A small network was trained on made-up records. Each row is its average activation on records with the value named, seen along a few directions.
Values that are neighbours, or in one group, have similar rows; names and order tell nothing.
(in the rows, 500 means zero)
Random noise pushes rows far along 7 fixed directions. That doesn't count. These rows show it; they differ only by the noise:
[333 617 686 356 151 584 439 407 344 485 192 456 610 476 590 504 375]
[482 521 575 439 423 526 487 489 491 468 494 576 465 513 403 531 525]
[539 489 234 421 642 668 692 631 417 511 456 539 659 539 526 483 783]
[540 387 311 488 548 488 677 465 440 677 773 658 259 465 370 512 362]
[381 535 532 296 282 484 644 428 353 727 459 697 210 531 433 382 173]
[542 407 415 356 407 484 808 507 336 468 487 609 532 555 407 646 472]
[379 516 325 413 388 528 674 476 411 804 612 684 177 468 462 451 314]
[329 511 250 524 657 546 530 677 642 526 495 519 438 507 516 570 881]
[524 568 468 354 725 655 438 632 530 498 383 592 540 610 455 197 725]


N, 11 values:
n8: [703 443 768 615 615 380 427 425 628 510 802 565 336 455 176 474 433]
n9: [383 403 647 428 362 375 485 512 451 430 372 394 555 503 493 693 373]
n6: [582 549 290 394 587 672 702 643 409 676 592 745 364 585 405 385 538]
n11: [746 679 732 677 471 650  71 392 648 372 712 448 705 426 606 501 498]
n7: [483 544 419 769 506 433 470 396 590 531 589 381 502 348 628 544 523]
n4: [638 471 285 778 689 479 453 406 701 500 697 409 532 399 622 475 707]
n5: [380 482 277 559 647 372 488 680 655 447 445 352 405 558 634 640 599]
n1: [622 492 828 685 621 474 222 453 611 455 698 549 424 448 267 499 482]
n10: [325 671 223 696 605 525 419 640 634 556 394 265 696 418 974 571 766]
n2: [496 586 602 522 369 538 339 566 600 356 531 470 553 561 499 626 696]
n3: [504 476 464 461 541 430 687 529 473 629 387 524 405 566 442 358 436]
N is arranged as a ring.
A walk along N starts at n1 and steps to its neighbour n9. Put n8, n11, n5, n2 in the order it reaches them. -> n2, n5, n11, n8
Name the neighbours of n7, in listed order. -> n4, n3

C, 11 values:
c10: [664 383 538 402 609 452 760 533 448 583 702 779 268 572 173 521 416]
c6: [197 288 323 479 596 290 538 597 590 520 487 457 265 518 582 646 458]
c2: [439 301 273 407 547 517 658 449 302 685 625 453 451 439 605 355 232]
c9: [598 421 604 364 477 554 652 510 427 427 576 630 536 544 295 652 608]
c1: [583 464 432 365 546 429 592 493 399 554 538 521 362 559 547 368 220]
c7: [440 638 654 501 391 605 456 482 451 435 267 450 696 458 517 449 579]
c11: [310 649 433 537 368 526 465 454 478 812 374 455 394 400 629 326 391]
c5: [583 615 327 693 434 666 516 409 383 637 545 388 651 366 711 555 415]
c8: [557 618 551 434 491 485 382 587 663 576 656 700 132 597 347 449 549]
c3: [450 645 403 577 420 530 610 567 552 549 389 517 589 536 571 500 742]
c4: [845 518 600 588 381 492 535 347 514 393 844 705 506 511 311 662 372]
C is arranged as a ring.
A walk along C starts at c10 and steps to its neighbour c7. Put c9, c1, c11, c4 in the order it reaches them. -> c11, c4, c1, c9
Name the neighbours of c6, in listed order. -> c2, c8
